These are the activations of a small neural network, seen along a few directions. Each row is one input.
In each table, some parts of the input vary, and every possible input appears once, in random order.
Descriptions start from the smaller parts, as in this example, which fits no table here: line(6) and (point or line(9) or (values(3) and ring(8))).
Shared parts are said once, and a part with two or three values counts as separate values.
In the rows, 128 means zero.

Other details of the inputs shift rows strongly along three fixed directions, in all tables alike. That doesn't count.

Rows:
x1: [143 105 117 142 128 125 125 138 139 104 158 133 142 143]
x2: [117 175 115 170  60  90 150  73 112  84  55 138 162 147]
x3: [ 93 157 127 160 107 169 116 142 144 148 111 136  28 101]
x4: [123 124 118 148 142 129 130 138 130 112 126 148 152  96]
x5: [129 118 110 129 141 127 108 145 108 140 127 162 156 111]
x6: [145  98 110 139 137 126 118 146 128 111 160 131 141 143]
x7: [132 110 108 134 153 135 113 141 133 105 130 146 144 109]
x8: [130 124 105 129 142 127 101 158 114 127 126 144 154 106]
x9: [155 167 115 138  65  77 177 109 110  83  38 151 152 119]
x10: [100 161 125 163 122 167 118 139 146 159 105 139  19 117]
x11: [146 119 116 141 115 122 115 152 120 125 148 131 151 138]
x12: [109 149 115 158 127 163 115 128 148 153 115 142  26 113]
x13: [ 71 115 163  72 189 162  77  91 119 184 180  91 161 139]
x14: [128 185 118 182  48  70 180  52 114  72  29 147 164 156]
x15: [148 105 106 145 140 121 123 140 127 123 165 130 143 137]
x16: [130 132 108 140 138 130 121 152 126 110 120 138 152 102]
x17: [136 154 181  81 126 106 182 109 132 136 110  68 124 155]
x18: [138 113 107 127 139 122 111 136 122 112 114 153 143 116]
x19: [141 124 103 134 138 115 121 128 122 121 113 152 142 111]
x20: [133 140 183  70 117 115 165 106 124 158 118  89 139 155]
x21: [134 102 125 145 120 126 132 131 141 100 159 135 140 134]
x22: [126 109 116 138 140 132 124 131 135  97 126 148 144 100]
x23: [135 148 181  67 101 114 165 110 123 148 109  82 137 152]
x24: [124 150 193  86 117 111 187 100 144 129 121  75 128 143]
x25: [149 104 112 136 116 122 124 127 120 137 152 148 149 140]
x26: [132 155 186  84 124 110 182 105 142 132 116  72 127 153]
x27: [149 103 110 140 131 121 115 136 127 132 161 139 148 140]
x28: [133 103 108 119 139 132 103 137 113 125 127 163 148 114]
x29: [135 154 176  76 121 110 172 119 129 131 113  62 129 149]
x30: [102 161 120 162 123 165 115 143 137 166  99 135   7 120]
x31: [134 120 127 150 112 127 131 145 132 109 158 127 148 124]
x32: [140 118 117 147 127 130 117 156 129 116 165 126 153 132]
x33: [147 119 120 146 121 117 124 142 123 130 144 137 147 144]
x34: [109 152 114 155 125 161 117 130 141 160 104 135   7 117]
x35: [148 101 115 135 122 122 116 138 129 117 148 140 143 148]
x36: [119  96 170  55 155 149 113 128 127 171 173  96 138 151]
x37: [109 143 116 150 124 163 110 136 141 145 101 138  14 122]
x38: [131 129 167  82 146 122 157 110 144 140 151  81 133 145]
x39: [136 102 118 150 132 126 128 131 139 116 175 136 147 125]
x40: [130 124 101 135 150 131 110 162 115 120 127 135 150 103]
x41: [135 110 104 124 143 127 108 131 112 137 132 162 150 108]
x42: [ 70 114 168  68 178 164  77  92 121 169 166  91 153 147]
x43: [126 112 110 141 150 133 123 129 133 114 140 148 147  92]
x44: [134 128 109 137 141 119 116 144 117 127 114 152 151 113]
Description of these inputs: line(4) and (point or (values(2) and line(5))).
Changing only the line(4) part turns x37 into x30. The same change can be made to x1. Which row results?
Answer: x26
Changing only the line(4) part turns x44 into x19. The same change can be made to x14. Which row results?
Answer: x13
Which other rows does x22 become when the line(5) part takes its other values? List them by row number.
Answer: x7, x18, x28, x37
Start at x31 and move only the line(4) part, one step at a time. The first step leads to x24. Which rows follow, in order?
Answer: x39, x21

Rows:
x45: [157 103 140 119 107 100 160 132 115 113 158 122 180 164]
x46: [118 141 114 155  93 140 106 123 123 141 114 156  86 141]
x47: [ 99 127 155  90 147 159 124 128 144 168 131 111  60 110]
x48: [119  98 131 104 161 148  87 128 115 165 169 145 158 131]
x49: [108 146 125 151  99 140 127 104 138 128 106 129  59 137]
x50: [156 137 102 144  96 106 146 131 117  98  82 158 133 116]
x51: [117 128 117 150 142 159 114 159 136 145 159 142  90  97]
x52: [140 144 122 136  91 106 166 116 134  91  74 142 109 113]
x53: [130 101 116 112 175 122 114 143 126 102 155 127 195 114]
x54: [129 141 102 154 118 137 114 134 128 129 104 149  78 133]
x55: [140 106 137 126 123 128 133 138 123 141 173 107 116 166]
x56: [120 128  76 195 101 154  78 138 121 139 132 174  65 135]
x57: [105 127 124 147 122 155  87 147 124 161 144 140 105 137]
x58: [138 113 132 138 134 140 112 158 138 155 172 118  64 156]
x59: [159 146 214  27 114  91 210 100 161 126 108  45 138 144]
x60: [134 142 118 177  86 108 148 113 128  95 104 152 145 127]
x61: [109 134 112 154 134 147  96 141 125 161 158 129  99 129]
x62: [175 126 130 145  84  91 158 145 130 106 122 137 108 140]
x63: [154 142 103 150  94 107 148 140 118  97  83 150 135 115]
x64: [108 109 134 116 157 145  89 149 118 166 173 126 165 128]
x65: [133 138 138 152  86 152 148 118 157 143 142 105  38 167]
x66: [139 128 109 145 137 121 121 147 121 115 115 136 149 128]
x67: [123 137 135 144 116 126 135 113 129 111 115 117 129 132]
x68: [153 107  94 152 128 109 131 152 119  77 128 160 192  98]
x69: [116 119  99 180 144 160  91 159 136 127 148 153  89 117]
x70: [128 129 115 142 110 121 113 133 116 123 126 145 158 135]
x71: [112 110 111 144 156 153 101 132 142 146 145 149  81 120]
x72: [143 125 111 140 128 121 132 154 118 124 118 144 149 107]
x73: [124 109 177  78 137 158 141 127 146 164 189  82 120 160]
x74: [132 126 110 150 121 121 114 132 115 121 123 132 155 134]
x75: [132  88 116 116 165 119 113 114 120 115 159 137 201 122]
x76: [119 122 108 137 152 152  94 140 128 155 136 144  85 127]
x77: [144 117 117 124 121 103 127 113 110 112 121 151 198 133]
x78: [139 140 108 181  95 105 149 110 127  89 102 142 143 126]
x79: [131 108 128 110 144 124 136 126 134 126 124 140 136 104]
x80: [131 131 158 113 130 153 133 134 167 158 159  88  46 156]
x81: [137 162 151 124  95 105 190 111 138 104  69 114 109 113]
x82: [126 143 159 102 124 127 160 127 136 120  98 105 116 113]
x83: [115 149 129 140 102 144 138 132 142 128  99 135  50 114]
x84: [126 154 105 168 120 135 127 143 131 138 118 141  77 126]
x85: [125 123 139  85 151 138 118 148 120 146 132 116 135 113]
x86: [137 137 129 124 120 128 137 147 121 128 102 129 124 116]
x87: [124 134 122 158 117 124 127 126 129 117 147 144 154 121]
x88: [106 132 120 161 138 157  99 134 134 148 169 129  93 120]
x89: [ 96 118 165  72 169 148 117 103 134 162 153  86 122 132]
x90: [112 139 157 103 115 123 149  91 134 130 110 117 123 136]
x91: [126 111 131  96 166 119 129 127 131 110 136 115 171 120]
x92: [138 109 118 116 175 118 117 152 116 126 149 123 200 118]
x93: [115 139 111 173 105 143 113 122 132 119 124 138  82 131]
x94: [146 131 137  91 147 104 157 142 116 122 126 112 192 107]
x95: [110 129 142 100 133 136 106 128 121 152 140 120 142 138]
x96: [139 128 103 137 136 119 119 141 120 111 117 141 146 127]
x97: [147 116 108 127 131 101 128 109 109 108 120 139 192 132]
x98: [130 127 114 128 149 133 110 148 122 128 130 128 136 127]
x99: [140 128 110 166  89 106 147  96 128  95  98 171 141 132]
x100: [126 136 116 150 114 116 122 133 119 132 138 143 157 130]
x101: [142 143 102 173  91  99 144 117 118 105  93 141 146 135]
x102: [116 133 136 127 107 126 133 107 130 117 116 135 127 134]
x103: [142 143  99 160  90 103 134 113 117  99  92 144 140 139]
x104: [130 117 138  85 155 137 120 136 120 153 131 124 132 111]
x105: [105 104 141 121 159 156  88 144 125 144 178 126 162 122]
x106: [156 134 126 117 113 106 155 114 121 118  84 147 133 116]
x107: [114 145 151 107 121 122 145  98 133 119 110  98 121 136]
x108: [ 91 124 178  71 162 158 108 122 131 163 166  89 134 131]
x109: [153 112 108 128 133 101 131 104 110 109 120 146 194 133]
x110: [122 127 160  75 170 122 143 123 133 118 131  87 167 123]
x111: [ 92 121 125 146 132 171  79 139 134 155 166 144  83 127]
x112: [123 209 209  66 103  95 234  66 154 119  43  49  79 141]
x113: [102 151 181  58 143 137 135 105 127 166 118  63 112 147]
x114: [111 133 127 133 138 141 126 119 144 136 117 128  72 126]
x115: [134 104 120 125 178 122 123 146 126 109 158 125 200 109]
x116: [149  97 113 106 178 116 113 132 115 124 144 142 196 121]
What is each input in this table made of?
Answer: values(2) and line(4) and (point or line(8))
Changing only the line(4) part turns x80 into x65. The same change can be made to x92. Which row results?
Answer: x101
Which other rows does x103 become when the line(8) part takes its other values? List them by row number.
Answer: x56, x61, x74, x97, x101, x109, x113
Which other rows does x56 become when the values(2) part takes its other values? List them by row number.
Answer: x49
Start at x52 and move only the line(4) part, one step at a time. The first step leads to x91. Which rows follow, in order?
Answer: x49, x102
Which other rows agree with x94 in the line(4) part and the values(2) part? List them by row number.
Answer: x50, x62, x63, x72, x85, x86, x104, x106
Start at x100 and move only the line(8) part, one step at a time. The first step leads to x64. Which rows follow, in order?
Answer: x57, x70, x95, x46, x77, x48

Rows:
x117: [142 124 132 114 134 118 137 134 122 134 124 129 142 123]
x118: [132 135 142 122 122 120 154 116 135 118 117 126 128 120]
x119: [140 109 121 120 130 121 129 128 132 115 134 134 145 128]
x120: [105 140 152 105 132 146 123 135 129 152 126 107  99 127]
x121: [132 112  91 160 138 136  98 146 121 118 141 155 134 129]
x122: [125 135 135 116 117 118 139  99 127 125 109 131 133 135]
x123: [117 136 109 159 126 135 113 126 126 127 122 141 123 121]
x124: [139 109 124 124 135 119 134 125 130 122 134 139 146 124]
x125: [109 123 152  94 141 147 119 121 134 151 138 112 102 138]
x126: [141 118 114 136 144 120 128 132 126 123 130 135 142 124]
x127: [119 136 130 126 124 124 127 125 120 133 118 128 145 120]
x128: [132 132 140 118 120 123 145 120 136 112 120 120 129 123]
x129: [131 140 136 120 124 120 150 131 128 128 115 125 131 117]
x130: [128  96 162  71 175 138 109 149 126 160 200  90 200 142]
x131: [132 139 134 117 119 121 143 134 129 121 115 119 130 121]
x132: [135 140 137 148  84 122 159 107 134 122 122 116  94 155]
x133: [127 118  89 162 138 135  96 133 118 127 140 159 139 125]
x134: [129 131 110 158 133 133 126 138 132 123 130 143 114 117]
x135: [131 141 128 128 127 121 142 126 134 112 114 118 124 124]
x136: [ 98 136 144 142 129 168  97 140 144 181 173 109  30 153]
x137: [120 139 141 124 117 121 139 104 129 122 110 126 136 124]
x138: [123 133 143 121 120 124 140 117 131 114 114 122 134 128]
x139: [146 119 120 122 129 121 124 142 120 123 130 133 144 124]
x140: [121 131 111 157 127 136 115 138 128 118 124 138 118 125]
x141: [133 137 135 115 116 118 138 125 120 125 105 125 128 135]
x142: [140 107  90 160 138 132 101 150 126 118 144 151 130 124]
x143: [128 141 133 116 119 119 133 115 117 135 108 128 136 131]
Changing only one part turns x130 into x136. The same change can be made to x143. Which row results?
Answer: x133
What is each input in this table made of?
Answer: values(3) and (point or (values(2) and line(4)))
Which other rows agree with x132 in the values(3) part? List them by row number.
Answer: x118, x119, x122, x124, x125, x128, x137, x138
Which other rows does x142 become when the values(2) part takes its other values? List them by row number.
Answer: x135
